Each row below holds a small network's activations on one input, seen along a few directions.
Each table varies a few parts of the input and shows all the possible inputs, shuffled.
Descriptions start from the smaller parts, as in this example, which fits no table here: one of 8 places around a ring, together with either a single point or one of 9 places along a line or (one of 3 separate values, together with one of 4 places along a line).
Shared parts are said once, and a part with two or three values counts as separate values.

Other details of the inputs shift rows strongly along two fixed directions, in all tables alike. That doesn't count.

Rows:
R1: [ 15 -10 -49  -2  31  42   2  27 -20  68   2]
R2: [ -6  50  12 -27 -43  42 -26  14 -36  29 -50]
R3: [-87  29  82 -26 -35 -36 -12 -54  50 -34 -11]
R4: [ 40   7 -14  36 -67 -10  42 -15  12 -34  34]
R5: [-38  38   2 -16  26  28 -36 -26   0  39 -45]
R6: [ 19 -28  -4  12  -9 -28  44 -16  33 -32  44]
R7: [ 46 -53 -69  15   7 -10  14   9 -33  13  29]
R8: [ 46 -54 -40  58  10 -19  28 -13 -12 -30  66]
R9: [ 52 -30 -11  39   4 -34  17  23  17 -56  48]
R10: [-79  46  89 -18 -38 -46 -37 -24  63 -31 -16]
R11: [-57  54  27 -24  30  24 -51 -25 -15  33 -58]
R12: [ 43 -66 -41  39 -12 -33  24 -12 -14 -15  67]
R13: [ 21 -34 -14 -15   2  -6  15  10 -11  -6  16]
R14: [ 21  -7  18  29  -7 -38   6  -5  50 -51  34]
R15: [ -9  40  51  15 -70 -19  -7 -43  -4 -51  -2]
R16: [-34  33 -10 -25  20  25 -23  -9  -2  58 -38]
R17: [ 21  -1 -16 -31  21  21 -27  68 -18  36 -23]
R18: [ 18 -28 -22  16  17   5  -6   1 -32  14  22]
R19: [-31   3 -35 -21  12  25 -19  11 -18  55 -31]
R20: [  2   5  13 -27  36  26 -16  45 -27  31 -41]
R21: [ 18 -49 -10  23 -15 -33  40  20  22 -26  34]
R22: [ 30 -42 -32  31  -1 -36  13 -27 -17 -29  40]
R23: [ 26   1 -10 -21  32  23 -27  66 -22  22 -20]
R24: [ 34   2 -38 -19  32  35  -3  76   1  47 -13]
R25: [-26   6  52 -16  -5 -24  -7 -32  10 -36   1]
R26: [-32  69  64  12 -65  -2 -13 -58  28 -39 -22]
R27: [-68  27  16 -27   6  32 -40  -1  -7  61 -37]
R28: [-79  55  80 -12 -10 -30 -23 -84  48 -31 -22]
R29: [ -5   6 -19   3  33  43 -19   1 -11  47 -12]
R30: [ 27 -10 -35 -19  50  52   5  47 -34  26 -18]
R31: [-14   7  25 -33  15  10 -17  30 -10  29 -38]
R32: [ 21  -6 -18 -14  30  27  18  52   1  43 -18]
R33: [-49  35  91   3  -1 -34 -15 -33  35 -43 -20]
R34: [  2  13   4 -17  41  40  -6  37   1  36 -42]
R35: [-11 -30 -18   9 -19 -33  28 -20  15 -23  31]
R36: [-10  -3  32   9  -5 -24  17 -43  41 -47  21]
R37: [ 28 -35 -35  23  -5 -33  48 -19  19 -23  50]
R38: [ 36 -37 -40   5  19  -6  20   8 -31  -9  23]
R39: [  8 -19   3  29   0 -41  25 -39  10 -57  38]
R40: [ 35 -15 -32  35 -75  -7  40   3  -4 -34  34]
R41: [ 23  42 -13   2 -19  56  -7  24 -42  12 -34]
R42: [  6  -9 -35 -34  24  25  -8  25 -38  43 -22]
Each input here is: one of 6 places around a ring, together with either a single point or one of 6 places along a line.
The inputs of R21 and R34 match in every part but the place on the ring of 6. If R19 is changed in the same way as R21 into R34, which row does it become?
Answer: R5
The inputs of R7 and R22 match in every part but the place on the ring of 6. If R2 is changed in the same way as R7 into R22, which row does it become?
Answer: R15
Change only the place on the ring of 6 in R14. List by row number the other rows that result.
Answer: R9, R10, R17, R23, R24
Which other rows agree with R4 in the place on the ring of 6? List them by row number.
Answer: R1, R6, R16, R24, R32, R37
A walk changes only the place on the line of 6. It starts at R8 and steps to R11. List the rest of the walk in order.
Answer: R39, R30, R33, R9

Rows:
R43: [ 44 -28 -26 -15  59  21   2  25 -39  18  -1]
R44: [-33  34  22 -48 -34   6 -13  -3  -4  17 -43]
R45: [ 42  -3   8   9 -11  -2  15 -13 -24 -35   8]
R46: [  1  -3  41  19  12 -41 -18 -34   6 -30  12]
R47: [ 13  40  11 -18  18  46 -43  25 -42  40 -48]
R48: [ 42  11 -58   5  10  42  11  50  -8  43  -6]
R49: [-54  23  14 -79  29  28 -40  18  -9  66 -64]
R50: [-43  -1  25 -44   2 -25 -15 -16  16  10 -15]
R51: [ 30 -21 -27  -1 -13  40  42  34 -18  20   1]
R52: [-29  -6  16 -14 -11 -41 -16  -9  18   8  -2]
R53: [ 36 -57 -36  30  13  -5  39  31   2  15  38]
R54: [-18  43  48 -18  14  16 -53 -10 -12  10 -27]
R55: [-19 -29  20   1   1 -48  11 -23   4 -48  28]
R56: [ 19 -14 -40 -16  67  49   3  40 -17  30 -26]
R57: [-48  53  30 -33  -6  32 -52  25 -32  34 -60]
R58: [ 38 -23 -53  -8 -21  13   2  46 -22  32   0]
R59: [-43  29  49  11  15 -23 -24 -31  35 -21 -20]
R60: [ 55 -15 -46  20   5  27  39  24 -16 -20   5]
R61: [-35  59  20 -23  10  22 -29   3  26  32 -26]
R62: [ -8 -42   3 -12 -15 -53  14 -26  29 -31  30]
R63: [  1 -12  26  38 -50 -27  26 -18  29 -30  38]
R64: [ 62 -26 -52  41   1  23  18  32  -6 -16  15]
R65: [-10 -36  25  36 -16 -44  27 -22  37 -26  43]
R66: [-29 -23  28  -7   2 -38   1 -23   5 -42  14]
R67: [-13  40  25  -4 -30 -14  23 -32  35 -26  -4]
R68: [ 51 -27 -27  14  44   1  -4  26 -34  15   9]
R69: [ 25 -25 -32   7   6  33  17  44  -9  33  20]
R70: [ 29 -20 -37  10 -11  17  -3  45 -39   4   2]
R71: [-19  29  -4 -19  57  47 -34  34  -9  50 -60]
R72: [ -34  -25  -19   22    0  -25   13 -102   -4  -11   34]
R73: [-27  67  12 -39   2  41  -4   6   6  34 -53]
R74: [ -8 -29   0   0 -16 -48  -3  -8  21  -6  17]
R75: [  3 -15   8  14 -63 -48   1 -20  25 -33  25]
R76: [ 22  -4 -38  -6   2  35 -13  58 -50  29 -20]
R77: [ 25 -20 -44  -2  15  22  -8  54 -43  18  10]
R78: [-39  59  28 -26  27  49 -50  14   4  31 -58]
R79: [-18  21  -3 -13  51  42 -32  29  -4  39 -52]
R80: [-50  57  19 -32  38  22 -34  10  20  57 -52]
R81: [-47  46  19 -51  44  30 -19   1  21  45 -49]
R82: [-43  34  52 -19 -38 -19  -6 -26  -7 -36 -23]
R83: [ 28 -25 -84  26 -14  30  35 -43 -55  20  21]
R84: [ 21   0  31  24  -9 -33 -11 -31   3 -44  34]
R85: [ 47 -40 -62   7  39   1  46  23  12   5  36]
R86: [ 46  -3 -47  22  15  43   3  44 -18  13 -11]
R87: [ -1  -6  23  28 -44 -12  20  -9  23 -14  23]
R88: [-36 -13 -16  40  -9 -32  -3 -94  -4   1  28]
R89: [ 31 -12 -45 -15   2  33  18  51 -58  12 -14]
R90: [-10 -33  15  26 -11 -58   3 -16   6 -47  33]
R91: [-14 -32  22   5   3 -21  32 -17  27 -14  31]
R92: [-24 -14  25  14  -6 -52  -6 -15   4 -34  17]
R93: [ 12   7  15  41 -27 -19   6 -23  28 -50  14]
R94: [-20 -29  31   4  -1 -26  31 -25  32 -20  29]
R95: [ 33 -31 -40   7  10  43  15  54 -14  41  18]
R96: [-13 -24  13  21  -4 -54   1 -10   1 -36  27]
R97: [-31  45  45 -29  47  18 -57   3 -23  43 -55]
R98: [ 18   4  32  22  -7 -31 -15 -28   2 -40  32]
R99: [ 39  -3 -53   7  16  22  15  35   8  22  20]
R100: [ 37 -39 -41  18  -3  -8  10  35 -28 -17  39]
R101: [-35  36  48   8  -6  -3 -30 -29  36 -30 -12]
R102: [-36  29  32 -42 -44  -5 -10 -16   6   1 -36]
R103: [-32  16  24 -17  17 -14   4 -29  45  -9  -3]
R104: [ -4  28  16   1 -30 -11  28 -28  33 -31   3]
R105: [ -7  -1  14   5 -57 -41  -5 -17  20 -21  15]
R106: [ 39 -26 -47  -5  -5  25  25  45 -52  -3  -1]
R107: [ -7   2  11  24   0 -47  16 -28  50 -24  28]
R108: [-26  54  33 -20  -1  32 -10 -10   3  -5 -54]
R109: [ 30   1  30  38 -29 -38  -2 -33   1 -52  32]
R110: [-51  22  22 -44   7  -7 -41   7   5  47 -45]
R111: [-19  -4  18  -9 -39 -35 -18 -17  26 -16  17]
R112: [-17  41  21   8 -27  -5  -7 -18  38  -8  -7]
R113: [ 45  -3 -48   0  17  56  22  40 -26   7 -25]
R114: [-24  17  29 -27 -52 -27   6 -26  12 -19 -12]
R115: [ 65  -9 -27   1   9  25  20  21 -48  -3   0]
R116: [-12 -11  18  14 -25 -33 -10 -10   2 -43  29]
R117: [ 40 -40 -52   2 -15 -11   8  34  -7  10  36]
R118: [ 37 -19 -63   6  43  22  16  46   2  41   4]
R119: [-34  75  14 -33   5  49 -35  19   9  57 -64]
R120: [  2 -19  15  27 -25 -17  20  -6  25 -15  44]
R121: [-47  43  16 -60  -2  30 -55  24  -7  62 -55]
R122: [ 15 -17  -4  23 -28  13  19  17   6   7  15]
R123: [ -4  -4  28  11 -42 -12  43 -20  17 -27  18]
R124: [-30  28  39 -16 -27  19  16  -6   5   9 -22]
R125: [ 21 -31 -84  36   2  23   7 -36 -42  31  39]
R126: [-16  16  42 -26  39  -1 -25 -20 -11   0 -20]
R127: [-28 -11  37  20  -7 -33  12 -18  33  -5  20]
R128: [-17  -8  23   5  24 -14   4 -29  33 -39   1]
R129: [ 18 -40 -45 -23  43  19   8  47 -43  19  -3]
R130: [  0  -7 -53  39 -25  14   2 -57 -34  20  19]
R131: [ 59 -31 -56  36  20  17  18  33  -5 -13  33]
R132: [  5 -12  32  -4  26 -21  -6 -30  -1 -30  10]
R133: [-47  31  45 -26  37  12 -23 -21  23  -3 -42]
R134: [ 28   9  26  11 -18 -18  14 -28 -15 -44  12]
R135: [ 19  13  29  19 -16 -10 -19 -18  -9 -25   3]
R136: [-12 -36  15   2   5 -11  29 -11  25 -11  26]
R137: [ 53 -23 -65  20  13  15  25  35  10   8  38]
The inputs of R90 and R106 match in every part but one. If R52 is changed in the same way as R90 into R106, which row does it become?
Answer: R44
The inputs of R66 and R116 match in every part but one. If R132 is changed in the same way as R66 into R116, which row does it become?
Answer: R54
The inputs of R102 and R74 match in every part but one. If R67 is changed in the same way as R102 into R74, which row does it become?
Answer: R107
What do these inputs look like to the network?
Answer: one of 5 places along a line, together with either a single point or (one of 3 separate values, together with one of 6 places around a ring)
Change only the place on the line of 5 in R126. List by row number the other rows that result.
Answer: R97, R98, R109, R134
Change only the choice among 3 separate values in R94. List by row number the other rows that result.
Answer: R91, R136

Rows:
R138: [ 25 -17 -44   1  12  16  19  12 -39   0  -4]
R139: [  3  -9  -1  10 -38 -10  -2   4 -15  -9  19]
R140: [-50  74  46 -13 -34  37 -30 -14  18  18 -52]
R141: [ 25 -13 -34  12  -6 -18  10 -11 -18 -22  13]
R142: [-17 -17  16  -1  -9 -52   8 -26  43 -12  15]
R143: [ 14   2  15  -1  20   4 -10  47   6 -11  -7]
R144: [-64   4  68  -4 -21 -61   8 -55  57 -33  11]
R145: [-41  -1  37  -3   5 -26   2 -51  33 -29  21]
R146: [-10 -33   6  36  -5 -50  13 -47  38 -50  59]
R147: [ 55 -26 -61  14  38  24   7  22 -39  36   7]
R148: [ 57 -19 -25  -6  32  12   7  67  -8   1   3]
R149: [-50  20  -5 -45  42  44 -30  48  -9  83 -57]
R150: [ 46 -53 -34  54   4 -19  22 -15  -7 -22  53]
R151: [ 64 -55 -56  15 -21   9  40  37 -41  -1  42]
R152: [ 43 -40 -66  -5  43  21   5  24 -11  29  21]
R153: [ 39  12 -29  22 -34   5  27   2   8 -14  17]
R154: [-46  43  46 -22  25  27 -34 -28 -14  37 -45]
R155: [ 10  38 -18 -19  -5  72   3  34 -20  48 -45]
R156: [-29  26  96  -4 -16 -52   0 -30  48 -69   3]
R157: [-46  64  28 -66  -6  49 -62  22 -34  68 -78]
R158: [-26  -1  16  23 -27 -32  -4 -42   6 -47   5]
What do these inputs look like to the network?
Answer: one of 3 separate values, together with either a single point or one of 6 places along a line
The inputs of R150 and R147 match in every part but the choice among 3 separate values. If R158 is changed in the same way as R150 into R147, which row does it become?
Answer: R141
Change only the choice among 3 separate values in R148. List by row number the other rows that result.
Answer: R143, R156
